Here are a small network's activations along a few directions, averaged over the inputs that share one value of a field.
Values that are neighbours, or in one group, have similar rows; names and order tell nothing.
In the rows, zero is written as 500.
Random noise pushes rows far along 13 fixed directions. That doesn't count. These rows show it; they differ only by the noise:
[513 571 461 506 498 509 473 509 520 626 534 531 460 511 460 541 451 460
 435 444 569 442 567]
[381 408 385 450 419 312 201 462 383 174 476 416 570 539 419 315 542 650
 479 520 565 510 310]
[396 603 591 740 689 440 516 353 690 495 562 705 722 451 588 601 339 472
 485 391 405 578 671]
[251 631 558 630 570 614 552 363 554 475 579 412 507 529 576 455 551 556
 350 612 702 483 418]
[601 459 837 501 750 601 529 420 762 366 511 340 738 443 600 451 363 579
 374 439 510 864 607]
[729 448 510 284 408 423 517 618 576 755 458 373 213 628 337 542 365 539
 549 561 763 444 424]
[539 452 757 799 711 443 599 586 556 399 656 537 619 427 459 738 505 699
 669 539 518 205 889]
[560 648 255 377 532 684 515 449 383 852 442 732 585 510 524 420 493 289
 551 275 349 583 460]
[536 542 400 489 699 646 580 508 508 481 347 624 760 429 482 475 409 515
 593 465 240 584 741]
[256 649 700 636 303 343 458 388 584 583 746 391 246 542 603 573 599 510
 285 560 867 363 264]
[462 546 266 347 334 379 583 612 352 740 271 544 245 439 972 493 412 535
 584 473 372 722 361]
[403 449 820 585 584 131 592 394 510 395 714 507 549 565 569 548 421 551
 596 582 532 490 332]
[361 514 293 278 394 335 486 634 337 596 221 747 621 567 497 566 417 760
 596 554 448 507 544]
[313 597 535 560 554 293 659 475 559 449 509 531 492 499 554 603 278 444
 353 659 415 489 627]
[488 726 590 434 348 195 421 577 413 492 707 313 447 272 535 574 655 535
 243 414 355 379 606]


Field L:
l1: [805 307 498 250 578 327 364 485 315 461 521 447 563 563 492 233 512 502
 799 354 375 707 146]
l9: [218 645 581 462 277 406 555 510 405 431 563 617 633 425 433 670 794 636
 361 609 403 294 539]
l8: [693 501 618 672 560 386 560 470 878 579 649 329 228 461 402 743 332 457
 326 550 667 408 701]
l5: [670 520 302 493 665 732 703 476 601 462 462 197 321 453 468 403 452 295
 528 668 299 509 534]
l2: [526 483 655 539 502 260 649 510 711 502 567 361 319 534 584 618 354 587
 581 661 578 565 378]
l11: [495 627 553 571 404 419 597 403 588 509 640 214 185 533 248 455 602 406
 483 749 632 254 323]
l6: [320 388 612 486 429 388 375 512 306 366 640 530 504 640 557 456 589 563
 410 527 730 499 268]
l4: [718 381 637 559 405 327 303 465 628 450 633 681 562 556 279 541 530 430
 804 332 489 405 364]
l3: [562 523 665 418 483 182 506 419 621 576 560 672 655 504 328 614 355 363
 328 411 366 586 537]
l7: [665 392 357 443 205 594 542 595 447 707 420 518 150 460 606 538 575 278
 544 424 463 473 374]
l10: [610 464 587 605 375 754 539 422 685 470 443 486 402 486 237 441 674 313
 684 545 516 382 425]
The values of L form a ring.
Going along L from l10 by way of its neighbour l11, in what order are l1, l6, l3, l7 met?
Answer: l1, l6, l7, l3
Which values are neighbours of l2? Give them in the order they are listed.
Answer: l5, l4

Field N:
n1: [743 225 604 367 522 231 214 532 625  78 471 273 634 517 265 412 305 518
 294 455 462 749 550]
n9: [613 431 538 414 326 862 413 571 519 494 433 566 558 447 621 443 585 180
 450 269 281 709 492]
n2: [299 451 764 519 330 238 372 455 708 430 419 794 656 616 387 650 246 528
 273 508 651 604 576]
n8: [616 342 129 309 536 476 248 418 439 808 355 896 596 837 180 446 152 265
 402 238 712 680 400]
n6: [677 696 454 205 476 432 580 564 670 695 373 247 516 345 370 528 668 896
 498 574 467 529 493]
n4: [468 634 591 536 258 410 667 453 523 469 575 312 188 346 562 495 572 202
 317 624 327 394 506]
n10: [679 525 771 606 586 315 613 641 491 727 711 388 298 444 731 688 509 718
 656 448 681 361 603]
n3: [348 702 285 368 495 507 409 433 325 422 511 443 641 442 389 319 734 646
 604 542 406 397 338]
n5: [229 732 434 689 697 280 691 313 391 533 702 343 329 492 754 389 408 397
 377 652 520 506 286]
n7: [302 310 469 670 369 784 632 703 144 286 610 706 478 536 494 643 650 143
 420 563 350 121 778]
n11: [365 567 788 399 486 494 384 419 482 541 639 585 776 505 605 509 754 765
 544 370 627 603 277]
The values of N form a ring.
Going along N from n1 by way of its neighbour n6, in what order are n8, n4, n10, n3 met?
Answer: n3, n10, n4, n8
Which values are neighbours of n9? Give them in the order they are listed.
Answer: n7, n11

Field F:
f5: [626 308 228 416 583 354 486 485 412 489 409 535 385 522 730 419 244 318
 473 429 305 797 436]
f7: [309 270 369 515 824 548 605 480 111 500 553 720 622 836 645 372 222 383
 566 592 686 570 392]
f1: [325 446 634 693 362 588 545 536 370 276 539 387 394 409 586 472 719 451
 420 652 524 349 509]
f2: [230 703 121 777 608  93 288 244 520 630 593 826 492 547 536 516 250 475
 524 374 569 457 393]
f4: [214 824 699 428 105 754 587 401 970 623 246 737 618 385 530 647 612 454
 411 524 402 623 504]
f8: [479 661 266 482 424 475 197 399 465 335 556 452 554 384 486 261 607 435
 451 316 368 578 307]
f9: [543 369 556 314 287 572 540 687 534 249 345 256 289 473 605 489 428 358
 346 651 376 639 537]
f10: [742 461 496 712 331 573 581 433 860 518 430 648 277 354 492 605 475 160
 812 444 159 413 540]
f11: [614 758 414 497 600 695 331 361 540 693 590 305 553 432 207 349 772 723
 468 394 719 302 458]
f6: [511 415 765 701 517 701 748 386 625 224 353 272 502 332 772 324 754 556
 818 682 280 671 308]
f3: [756 641 348 523 590 675 577 452 737 634 449 404 492 370 310 509 573 489
 740 483 265 400 588]
The values of F form a line.
Going along F from f5 by way of its neighbour f10, in what order are f7, f1, f6, f3 met?
Answer: f3, f7, f1, f6
Which values are neighbours of f4? Give them in the order they are listed.
Answer: f8, f9
